Each row below holds a small network's activations on one input, seen along a few directions.
In each table, some parts of the input vary, and every possible input appears once, in random order.
Descriptions start from the smaller parts, as in this example, which fits no table here: one of 2 separate values, together with either a single point or one of 11 places around a ring or (one of 5 places around a ring, together with one of 6 places along a line).
Shared parts are said once, and a part with two or three values counts as separate values.
In the rows, zero is written as 128.

Other details of the inputs vary at random and push rows far along two fixed directions, the same in every table; ignore that.

Table:
row 1: [123 128 159 131  96 127  93 116 141 172 166 115 138 106 136 151]
row 2: [138  35 104 118 116 131 131 156 159 182 114 158 105 159 118  64]
row 3: [114 154  85 142 153 100 129 136 144  54 132 118 122 135 145 119]
row 4: [159 175 137 134 124 131 126  91  97 128 150 135 174 102 132 183]
row 5: [156 173 155 145 114 122 129  95  92 122 135 129 170  85 135 159]
row 6: [100  81 114  95  97 145 104 185 181 156 102  97 113 157 158  85]
row 7: [117 165 141 133 114 118 107 102  88 116 129 136 159  77 129 169]
row 8: [138  95 111  85 109 157 109 183 198 167 124 100 120 178 156  92]
row 9: [134  90 116 146 157 102 170 123 110 121 109 167 109 132  91  97]
row 10: [136 219 169 170 164 113 175  91  83  80 139 126 124 110 107 163]
row 11: [128 132 112 163 193 104 206 119  91  79  87 173  98 158  78  95]
row 12: [166  80 172 103  56 149  43 108 151 215 191 113 141  88 160 163]
row 13: [126 205 163 155 171 124 166  89  74  65 130 126 105 108 112 177]
row 14: [167  14 130 116  71 127  65  96 126 223 164 176 158  83 131 134]
row 15: [109 127  98  99 153 157 158 187 181 106  92 102  93 196 141  86]
row 16: [131 171 150 146 115 115 122  98  91 124 134 132 170  84 130 165]
row 17: [109 111  75 126 135 148 120 167 165  81 129  60 114 186 133  60]
row 18: [173  17 133 109  65 128  62  86 116 232 168 182 166  89 136 136]
row 19: [120 172 124 125 129 125 106  99  92 118 142 143 162  93 126 192]
row 20: [ 77 204 139 154 200 118 198 144 108  43  95 112  64 166 101 128]
row 21: [120 132 126 116 136 141 158 189 176 111  88  96 100 176 140  62]
row 22: [135  91 114 145 159 103 165 110 111 122 106 164 110 128  90 101]
row 23: [134 177 131 138 129 122 121  96  96 127 148 138 174 101 127 188]
row 24: [127 164 124 123 134 131 110  97  84 113 137 140 155  98 134 203]
row 25: [108 121 116 110 135 148 155 186 171 106  83  96  94 173 144  69]
row 26: [ 84  94 131 103 104 141  99 181 199 165 133  96  88 161 138  86]
Description of these inputs: either one of 2 separate values or one of 6 places along a line or (one of 3 separate values, together with one of 6 places around a ring).
A walk changes only the place on the line of 6. It starts at row 22 and steps to row 9. List the rest of the walk in order. -> row 14, row 11, row 2, row 18

Table:
row 27: [113 167 148 121 121 137 121 143 150 134 138 102 126 135 141 144]
row 28: [117 116 135 127 132 129 135 135 137 136 124 130 107 137 119 119]
row 29: [129 111 113 112 120 138 114 135 138 142 128 130 133 134 136 131]
row 30: [131 121 121 125 128 126 141 140 135 134 111 135 134 135 128 112]
row 31: [114 123 113 121 135 132 126 138 137 119 124 123 119 142 130 124]
row 32: [129 118 135 135 129 127 133 129 136 131 134 121 114 135 121 111]
row 33: [134 123 110 123 130 133 128 137 141 123 127 121 132 145 133 115]
row 34: [116 121 108 126 126 125 124 139 137 119 121 123 132 135 133 115]
row 35: [118 115 131 133 125 121 134 135 135 137 120 130 120 129 121 110]
row 36: [127 120 111 127 127 131 121 135 140 118 134 114 127 140 134 116]
row 37: [137 119 136 132 131 130 142 133 136 136 128 129 116 141 123 107]
row 38: [149 212 142 168 181 108 181  72  47  60 123 154 146  98 100 180]
row 39: [170 105 166 103  37 147  25  80 111 203 184 118 193  42 173 205]
row 40: [128 175 143 152 155 112 137  80  65  87 138 149 132  88 111 185]
row 41: [131 120 126 119 133 133 138 137 134 138 117 136 124 139 127 125]
row 42: [125 116 136 124 133 132 141 139 136 143 118 137 110 144 122 115]
row 43: [114 117 121 129 128 121 124 138 138 121 123 125 119 132 128 111]
row 44: [124 125 107 123 130 127 131 142 135 122 114 129 138 138 131 113]
row 45: [126 121 125 131 129 126 124 130 137 118 137 116 114 134 129 117]
row 46: [127 117 133 129 128 124 142 139 135 141 115 139 123 136 122 105]
What do these inputs look like to the network? -> either one of 2 separate values or (one of 3 separate values, together with one of 6 places around a ring)

Table:
row 47: [169 231 156 148 125 132 129  67  36  93 136 130 210  65 137 214]
row 48: [121 210  90 158 175 110 176 141 116  19 105 100 141 153 135 103]
row 49: [126  50  82 123 125 127 111 147 167 139 138 113 113 161 115  64]
row 50: [ 39 140 190 121  92 135  91 180 207 162 149  53  56 140 138 111]
row 51: [ 90  98  78  96 116 134  85 177 190 120 132 109 114 159 162 106]
row 52: [144  97 131 104 114 140 152 171 185 192 103 135 129 164 128  80]
row 53: [152  41 161 112  66 122  47  79 102 222 168 181 139  54 136 177]
row 54: [100 207 114 123 178 145 184 150 106  60  75 110 122 160 126 144]
row 55: [156 191 167 153 152 111 167  61  47 131 125 186 167  73 103 216]
row 56: [126  99  75 103 107 135  96 172 194 116 128  89 137 154 161  86]
row 57: [183  31 158 113  53 126  52  73 106 221 171 164 163  45 137 159]
row 58: [144 199 150 159 175 117 226 144 112 106  85 148 135 159 102 100]
row 59: [100 196 143 142 196 112 218 145 110 101  79 173  99 164  91 127]
row 60: [178 105 139  86  43 162  31  96 118 205 167 117 213  61 172 197]
row 61: [121 155 119 169 171  92 123  47  31  76 161 177 138  77  85 199]
row 62: [106  93  75  97 112 136  96 172 190 118 122  94 124 160 164 106]
row 63: [ 99 131  85 161 195 107 180 119  98  52 112 136  91 160  84 107]
row 64: [132  57  87 135 114 129 114 145 165 138 145 113 121 167 124  50]
row 65: [ 91 119 112  79 113 164 103 188 176 153 105 108 118 169 157 115]
row 66: [139 129 144 160 159 112 191 128 106  96  94 148 103 141 103  73]
row 67: [154 111 161 148 126 108 124  56  50 138 136 182 137  56 108 191]
row 68: [145 126 198 125 110 161 120 157 205 158 181  52  48 173 147  90]
What do these inputs look like to the network? -> either one of 2 separate values or (one of 4 places along a line, together with one of 5 places around a ring)
Change only the place on the line of 4 in row 58. List by row number the other rows that result. -> row 52, row 55, row 59

Table:
row 69: [147  34 124 118 102 129 109 128 151 205 146 158 120 137 117  99]
row 70: [153 132 127 121 102 131  94 104 122 142 153 127 163  98 146 157]
row 71: [116 130 158 118 113 138 116 142 150 157 134 108 106 129 134 136]
row 72: [134 111 102 111 111 137 106 136 148 135 129 116 146 134 147 126]
row 73: [136 177 172 148 125 123 121  81  78 121 156 138 142  77 126 191]
row 74: [133 132 144 113 107 140 116 141 151 155 130 117 131 138 147 126]
row 75: [142  35 123 116  90 122 112 138 148 204 120 164 137 121 124  89]
row 76: [116 238 155 158 195 118 204 113  72  53  98 135 116 127 101 166]
row 77: [105 148  86 121 157 130 150 161 141  84  95 117 122 169 129 103]
row 78: [155  14 111 114 101 131 101 130 149 186 135 159 118 129 126  86]
row 79: [108 152 116 138 157 123 156 157 146  87 115 105 104 160 123  97]
row 80: [ 83 143  91 127 168 125 160 171 151  72  95 111  94 177 121  86]
row 81: [163 194 158 152 125 119 114  48  40 105 159 145 186  50 123 220]
row 82: [137 119 126 125 102 125  84  99 119 137 157 126 152  95 141 165]
row 83: [ 94 161 125 140 164 129 178 171 154  79  97  94  83 180 116  74]
What do these inputs look like to the network? -> either one of 3 separate values or (one of 2 separate values, together with one of 6 places along a line)

Table:
row 84: [120 193 186 106 103 139 120 102  79 186 111 166 178  67 138 233]
row 85: [167  87 114 140  89 114  83  77  93 164 163 157 199  81 129 144]
row 86: [163 190 173 130 134 152 164 127 120 126 123 111 133 137 141 139]
row 87: [121 187 153 186 194  98 224 121  82  79  99 155 102 149  72  91]
row 88: [137 138 107 128 105 135 105 136 140 128 141 106 177 126 144 112]
row 89: [105 237 162 173 179 113 210 137 107  68 104 103 113 150  96 118]
row 90: [132 174 183 140 102 114 100  89 106 130 158 121 138  62 138 191]
row 91: [156  86 174 136  86 105  81  70 100 183 168 163 139  46 124 171]
row 92: [ 93  75 147  92  82 158  70 183 202 173 139  68  80 161 162  86]
row 93: [ 99  79  67 114 155 127 135 176 187 117 115 129  86 203 124  69]
row 94: [137 139 110 109 124 118 126  90  56 151  94 211 197  75 121 204]
row 95: [115 170 107 143 138 110 125 129 120  71 128 117 144 114 149 139]
row 96: [147 117 115 152 119  92  99  70  74 110 152 167 165  66 131 171]
row 97: [112 149 105  83  93 147 101 142 115 166  92 153 190 107 159 185]
row 98: [103  70  75  80 101 156  74 183 217 160 151  85 116 181 160 101]
row 99: [155  92 177 140  84 107  79  72  97 182 170 167 137  50 129 167]
row 100: [198 122 118 132 128 123 131  67  72 122 132 160 189  89 127 166]
row 101: [151  83 134 117 140 151 185 190 182 161  92 127  77 203 123  34]
row 102: [ 98  61  86  84  85 156  55 181 193 141 136  74 115 156 169  83]
row 103: [ 99 173 136 163 217 104 213 118  99  69 113 152  61 165  71 128]
row 104: [ 93 218  88 146 207 120 176 138 113  21 115 116 107 171 114 142]
row 105: [132 182 189 142 102 117  98  90 103 128 160 125 138  64 144 187]
row 106: [194 120 120 101  77 153  73  98 116 161 159 121 205  85 169 177]
row 107: [103 112  88 139 163 114 139 118  95  61 109 128 104 131 105 108]
row 108: [ 97  55  84  84  86 155  59 181 194 142 135  69 113 154 162  85]
row 109: [ 91  70 146  99  81 161  81 179 209 175 140  64  78 156 152  92]
row 110: [126  78  89 100  78 146  91 183 206 171 132  83 157 162 155  65]
row 111: [107 165  92 171 198  81 192 120  93  27  88 149 109 135 101 111]
row 112: [117  27  67  93 111 137  83 165 202 171 144 124 105 176 137  86]
row 113: [153  77 130 116 144 150 187 190 187 161  89 122  76 200 118  35]
row 114: [ 84  61 131 128 140 138 152 174 178 135 106 110  43 185 110  43]
row 115: [186 168 122 124 112 145 112  95  89 116 145 129 193  97 158 175]
row 116: [189 100 107 120 121 134 130 104 113 136 125 151 170 125 139 124]
row 117: [127 127 109 124 100 117  83 122 137 117 145 111 161  94 159 153]
row 118: [124  76  98 123 115 124  77 104 101 115 144 138 129 103 130 129]
row 119: [134 136 169 114  86 144  55  96 133 184 196 122 133  92 149 207]
row 120: [ 85 226 148 153 201 119 196 137 122  55 118 104  71 170 100 152]
row 121: [159 154 188 140  71 133  82  89 109 187 178 118 179  72 143 176]
row 122: [163 190 172 132 141 149 172 126 118 119 119 105 131 133 131 143]
row 123: [ 92  77 121 118 158 135 159 179 191 150 122 129  49 208 108  57]
row 124: [131 133  90 156 157 106 172 121 107  87 107 141 148 143  97  90]
row 125: [ 95 206 152 143 212 110 247 143  69  93  32 197 105 143  73 142]
row 126: [121  74 156 138 117 128 107  97 113 154 148 136  94  96 107 134]
row 127: [119 175 148 180 195  98 229 123  93  82  94 144 100 150  68  87]
What do these inputs look like to the network? -> one of 4 separate values, together with either a single point or (one of 2 separate values, together with one of 5 places along a line)
Changing only the choice among 4 separate values turns row 117 into row 111. The same change can be made to row 110. Which row results? -> row 124
Changing only the choice among 4 separate values turns row 84 into row 125. The same change can be made to row 109. Which row results? -> row 126
Change only the choice among 4 separate values in row 103. List by row number the other rows that result. -> row 98, row 112, row 120
Change only the choice among 4 separate values in row 114. List by row number the other rows that result. -> row 92, row 102, row 118
Change only the choice among 2 separate values in row 85. List by row number the other rows that result. -> row 124
Change only the place on the line of 5 in row 114. List by row number the other rows that result. -> row 87, row 99, row 101, row 123
